Each row below holds a small network's activations on one input, seen along a few directions.
Each table varies a few parts of the input and shows all the possible inputs, shuffled.
Descriptions start from the smaller parts, as in this example, which fits no table here: ring(8) and (point or line(9) or (values(2) and line(6))).
Shared parts are said once, and a part with two or three values counts as separate values.

Other details of the inputs shift rows strongly along two fixed directions, in all tables alike. That doesn't count.

A family of inputs:
R1: [-47  -4  22  85 -54  13   6 -12  -4  65   6 -35   6  -5]
R2: [-24   8 -14   4 -42   4  31  -8 -31  15 -12 -45 -15   3]
R3: [-33  -4 -39 -29 -27 -17  42   4  -9 -14 -40 -24 -30  17]
R4: [ 28  13  32  13  -7   7 -45  -5 -17   9  24  -5  34 -25]
R5: [ 16  11  -4 -22  30   3 -10  14  -1   4   8  25  16  -7]
R6: [ -6 -17 -15   1  -6 -23  67 -21  22 -29 -15  17 -48   9]
R7: [ 27   2   7  -9  27  -5 -11  -6  14 -13  14  36  14 -11]
R8: [ 33   3  36  25  -3   9 -48 -17  -1  -4  32  -6  31 -18]
R9: [ -2 -23  10  27   9 -27 -25  13  41   5  -8  42  48   9]
R10: [-21  12  -9  10 -25   9  50 -14 -18  25   4 -20 -27  -5]
R11: [-55   0  19  80 -51  18   4  -6  -9  71   2 -43   4  -4]
R12: [-11 -11   1  20 -39  -2  28 -21  -9  -4  -3 -39 -28   6]
R13: [  7  12  -6 -23  34  14 -15  16  -3   3   4  16   8  -1]
R14: [-16  -3   0  18 -39  -6  26 -25 -10  -4  -5 -37 -23  -2]
R15: [ 35  13  34  22  12  12 -26 -16  -7  17  44  17  27 -30]
R16: [-30  11 -11   7 -19  18  42 -13 -20  26  -2 -28 -34  -3]
R17: [-33   7 -39 -28  -9  -6  65   8  -9   4 -26  -1 -40  12]
R18: [  6   7  -4 -19  38  17 -17  16   0   0   5  15   1   0]
R19: [ -2  12 -12 -25  37  23 -24  24  -2   8   4   9  -2   3]
R20: [  4   6  -7 -23  42  25 -22  29  -2   7   3   6  -6   9]
R21: [-19 -12 -23 -11  -5 -10  64  -5  13 -15 -19   2 -50  18]
R22: [ 27   8  37  25  22  30 -35  -4  -1  15  40   7   7 -17]
R23: [ -4 -13 -17 -13 -36 -43  58 -21   7 -34 -28   4 -16   5]
R24: [-15 -14 -22 -14 -31 -38  49 -19   4 -34 -31  -3 -26   9]
R25: [-11 -23 -19 -10 -29 -25  50 -11  14 -35 -26  -9 -33  22]
R26: [-39 -19   6  60 -42 -23  34 -15  23  25 -16  -3   5   9]
R27: [-15 -13   2  17  16 -16 -34  28  30  17 -17  30  41  13]
R28: [ 17  16  27  13  19  30 -33  -3 -13  25  34   4  18 -22]
R29: [-12  -2   5  25 -22   3  46 -31   1   4  10 -12 -33 -10]
R30: [  9  -3 -35 -62  23 -23 -11  33   3 -29 -34  22  17  19]
R31: [ 20 -13 -15 -41  44 -24   7  10  33 -41 -11  56  -1   9]
R32: [ 20   7   5 -14  30  -2 -13   2  10  -7  10  28  12 -10]
R33: [-12   6  25  49 -50  28   4 -26 -28  28  21 -63 -23  -7]
R34: [  6  -8 -30 -51  52  -3  -3  35  19 -23 -20  34 -15  23]
R35: [ 23 -13 -17 -46  22 -41  -8   8  23 -54 -25  39  19  13]
R36: [ 17  14  28  17  22  32 -37  -2  -8  22  34   1  10 -21]
R37: [ 22  -6   5 -16  11  -9 -33   1   9 -23   1   8  19  -1]
R38: [  1 -12  11  32 -40 -13  32 -35   1 -17   4 -25 -23   4]
R39: [  6  14  17   8   3  35 -58  12 -26  18  20 -30  20  -9]
R40: [ 21  12  24  13  -3  17 -54  -4 -18   9  24 -13  29 -17]
R41: [  2  -9 -34 -58  32  -7 -20  42   8 -33 -35  12  -3  34]
R42: [ 25  17  33  18  15  18 -27  -6 -14  22  39  10  24 -30]
R43: [ 12  15  21   6   0  23 -52   5 -23  16  21 -20  30 -12]
R44: [  4  -9 -31 -57  29 -18 -17  30  12 -38 -34  17   6  23]
R45: [ 20   4  -4 -25  10  -8 -26  12  -7 -11  -3   6  30   0]
Description of these inputs: line(5) and (point or (values(2) and line(4))).
Changing only the line(5) part turns R25 into R38. The same change can be made to R29. Which row results?
Answer: R31
Change only the line(4) part in R18. List by row number the other rows that result.
Answer: R10, R13, R34
Change only the values(2) part in R30. List by row number the other rows that result.
Answer: R10

A family of inputs:
R46: [ 34  -6   7 -16  33 -21 -23   7  26 -24   6  49  35   2]
R47: [ -3  -1 -24 -28 -14 -17  44  -9  -7 -22 -15 -10 -30   5]
R48: [ 30  12  42  40 -11  19 -32 -21 -12  22  46  -7  24 -27]
R49: [ 25   8  39  34   0  31 -43 -20 -13  13  42 -24   9 -20]
R50: [ 29  12 -11 -57  37   6 -34  24 -15 -26   3  11  14   2]
R51: [ -6   0 -20 -20 -15 -24  48 -18   1 -23 -19   3 -18  -2]
R52: [-32  12   6  39 -47  37  33 -19 -38  44  13 -64 -42  -7]
R53: [  9  13 -21 -49  45  17 -34  42  -7   3  -7  11  17  11]
R54: [ -6  -9 -19 -20  -8  -7  36 -12   0 -33 -19 -15 -41  13]
R55: [  5  11  31  49  -1  25 -34  -3  -9  45  36  -4  27 -19]
R56: [ -2  10  37  55  -4  15 -31 -11  -1  48  36   8  37 -30]
R57: [-31 -13 -23  -3  -5  -5  39   5  15  -7 -23  -2 -31  20]
R58: [  2  19 -21 -51  43  13 -37  38 -11   4  -9  18  19   4]
R59: [  4  16  30  31   1  45 -41   7 -25  44  33 -27  10 -12]
R60: [ 34   8   6 -21  30   1 -31   9   0 -17  11  20  26  -3]
R61: [ 30 -14  12 -10  38 -15 -33   7  34 -33   4  44  21   6]
R62: [-25 -12 -25  -4  -8 -10  43   8   7  -1 -24   3 -28  16]
R63: [ 16  -7  40  47 -59 -11 -79 -11 -14   3   6 -46  65  -8]
R64: [-28 -22 -14  17  -6 -21  42  -3  35  -6 -23  17 -23  16]
R65: [-10   9  25  58 -60   0  43 -56 -19  23  22 -33 -20 -31]
R66: [ 23   3  48  44  -4  24 -40 -24  -3  13  44 -15  13 -23]
R67: [ 27  14  -7 -48  35  -4 -32  17  -7 -24  -1  23  22  -6]
R68: [ -3  15  28  34   6  48 -46   2 -19  37  34 -30   7 -12]
R69: [-27   0 -31 -19  -9  -7  43  11  -3   3 -25  -6 -27  14]
R70: [ 34  -4   0 -33  37  -5 -33  15   8 -27   3  28  18   5]
R71: [-41 -32 -23   8 -59 -49   3  11  15 -15 -61 -27  25  34]
R72: [ -6  -5 -25 -33  -8   0  34  -8  -7 -31 -18 -26 -46  11]
R73: [ -1 -21  -5   6 -16 -34  50 -19  23 -27 -13  19 -19   8]
R74: [ 33   3  -3 -44  38   2 -34  22  -1 -27   2  18  12   3]
R75: [-25 -22 -12  14  -8 -27  47  -1  28   0 -23  21 -17  17]
R76: [  8  -8   0  -9  38 -12 -25  26  31   2  -1  53  38   9]
R77: [  2   8 -10 -31  42  -4 -32  31   7   3  -9  35  29   0]
R78: [-32   5 -33 -19  -8 -10  42   5  -7   4 -29  -3 -23   8]
R79: [ -9   9 -28 -41 -16 -10  42  -8 -19 -22 -20 -15 -31  -2]
R80: [-28 -19 -21   8  -3 -14  40  -1  25  -6 -24   6 -28  17]
R81: [-37  11   7  44 -44  41  28 -23 -32  40  14 -70 -48  -5]
R82: [-25 -15 -18   6  -7 -17  46   3  18  -2 -25  12 -22  18]
R83: [ 10   3 -11 -29  41   0 -32  34  12   4  -5  32  24  10]
R84: [ -1  16  32  44  -2  22 -34  -7 -10  48  33   0  31 -25]
R85: [ 34  -8   7 -24  36 -12 -29  14  18 -27   3  36  24   2]
R86: [ -3  -1 -23 -34 -12  -5  38  -4 -16 -26 -19 -21 -42  13]
R87: [-10   2  31  67 -62  -5  48 -61  -9  23  22 -24 -13 -31]
Changing only one part turns R82 into R85. The same change can be made to R78. Which row results?
Answer: R67
Changing only one part turns R61 into R64. The same change can be made to R49. Which row results?
Answer: R57
Describe the family of inputs behind these rows.
Answer: values(2) and (point or (line(4) and line(5)))
Change only the values(2) part in R62. List by row number the other rows that result.
Answer: R70
A walk changes only the line(4) part. It starts at R54 and steps to R74. List the rest of the walk in order.
Answer: R47, R67
